Each row below is a small network's average activation on inputs in which a field has the value named, seen along a few directions.
Values that are neighbours, or in one group, have similar rows; names and order tell nothing.
In the rows, zero is written as 500.
Strong random noise was added to every row along 11 fixed directions; ignore it. To show where, here is one row again and again, with new noise each time:
[668 562 473 481 341 766 479 343 419 382 301 496 408 558 456 648 366 670
 418 249 607 192 591]
[447 368 541 411 691 354 398 204 729 559 309 487 480 468 580 757 573 315
 520 272 499 262 546]
[602 432 567 477 551 905 560 462 387 530 684 204 519 495 268 599 403 643
 603 497 516 533 469]
[542 396 699 589 561 505 500 687 433 402 585 192 454 455 283 819 660 673
 343 696 658 448 638]
[675 734 503 532 283 366 459 709 507 405 514 528 536 538 558 472 552 686
 455 612 663 721 519]
[659 296 591 460 703 204 343 474 671 627 324 690 620 385 744 638 669 424
 603 776 728 607 432]
[405 317 557 701 578 640 579 573 371 753 389 740 329 608 478 473 466 531
 223 660 453 393 265]
[289 429 751 607 720 672 521 651 500 701 489 270 646 450 382 569 432 722
 323 595 526 519 541]
[715 485 596 593 538 436 366 209 748 882 305 581 433 513 795 539 523 218
 549 266 667 389 397]
[320 460 601 464 652 476 447 491 533 573 603 311 510 440 396 660 549 512
 537 477 500 520 551]
[507 590 454 480 496 506 528 279 569 653 431 421 497 614 528 573 417 405
 440 365 691 516 271]
[175 484 616 613 583 502 480 698 258 701 748 441 361 442 370 475 505 507
 485 713 612 619 499]
[345 476 498 371 645 542 528 441 460 448 687 308 568 438 362 531 440 450
 681 543 541 619 550]


Values of BOT:
vuka: [985 369 559 723 303 641 510 504 325 340 627 587 140 441 480 410 602 252
 619 603 654 225 834]
tirel: [426 718 454 383 473 509 572 380 623 347 468 350 655 537 488 406 318 471
 546 277 526 532 644]
bap: [279 450 438 545 610 517 690 414 515 645 430 449 456 668 446 431 432 389
 301 525 419 519 219]
kere: [309 348 385 374 684 466 556 328 651 452 554 437 556 488 450 454 492 262
 504 241  95 423 530]
nef: [397 607 477 759 368 420 776 584 430 560 357 513 404 694 577 162 332 222
 173 640 700 457 349]
nuf: [757 516 395 449 414 363 438 507 647 412 470 485 590 488 586 629 711 606
 514 391 241 549 359]
duf: [342 449 495 340 629 544 385 265 528 514 215 497 663 393 643 644 422 598
 615 298 507 191 524]
vufe: [745 623 353 413 291 553 439 338 505 415 606 537 508 470 512 418 497 362
 754 333 594 537 584]
falo: [427 638 461 401 360 541 401 307 552 507 457 333 567 543 436 697 511 640
 364 100 435 283 539]
riku: [508 838 350 372 214 557 294 560 497 619 597 620 564 470 680 366 451 724
 738 183 318 714 280]
The values of BOT form a ring.
- A walk along BOT starts at vuka and steps to its neighbour tirel. Put bap, kere, nef, falo in the order it reaches them. => bap, nef, kere, falo
- How many steps from neighbour to neighbour lead from vufe to duf, at the fewest? => 5

Values of MUZ:
nesug: [566 423 643 506 639 514 431 485 665 537 343 443 647 452 521 642 517 640
 387 454 503 420 628]
nuvok: [133 607 353 327 542 203 636 535 511 165 583 420 501 594 317 599 546 484
 436 565 394 590 473]
voted: [791 460 481 433 431 491 458 558 564 352 553 458 483 494 489 677 682 627
 638 564 396 580 434]
relig: [724 420 533 525 575 210 466 502 679 520 444 487 561 442 726 519 670 270
 598 649 638 608 458]
fir: [411 515 417 421 575 342 513 347 623 495 492 475 550 530 493 531 516 365
 466 404 478 554 448]
boruf: [142 499 378 417 573 586 631 428 248 476 673 370 515 491 349 386 309 365
 554 560 617 536 387]
bufu: [620 287 709 530 692 619 446 492 637 572 569 241 636 355 442 608 607 495
 569 490 396 422 708]
vonoz: [894 459 573 537 474 793 494 580 590 621 522 452 600 553 458 553 510 758
 536 575 454 698 331]
sege: [514 412 588 585 552 470 392 546 540 784 589 672 348 488 577 488 622 427
 613 579 413 587 388]
basur: [390 262 531 479 597 694 461 538 286 572 671 409 448 410 301 664 578 604
 557 623 420 432 420]
The values of MUZ form a ring.
- A walk along MUZ starts at fir and steps to its neighbour bufu. Put nesug, nuvok, voted, boruf in the order it reaches them. => boruf, voted, nuvok, nesug
- How many steps from neighbour to neighbour lead from sege to basur, at the fewest? => 5
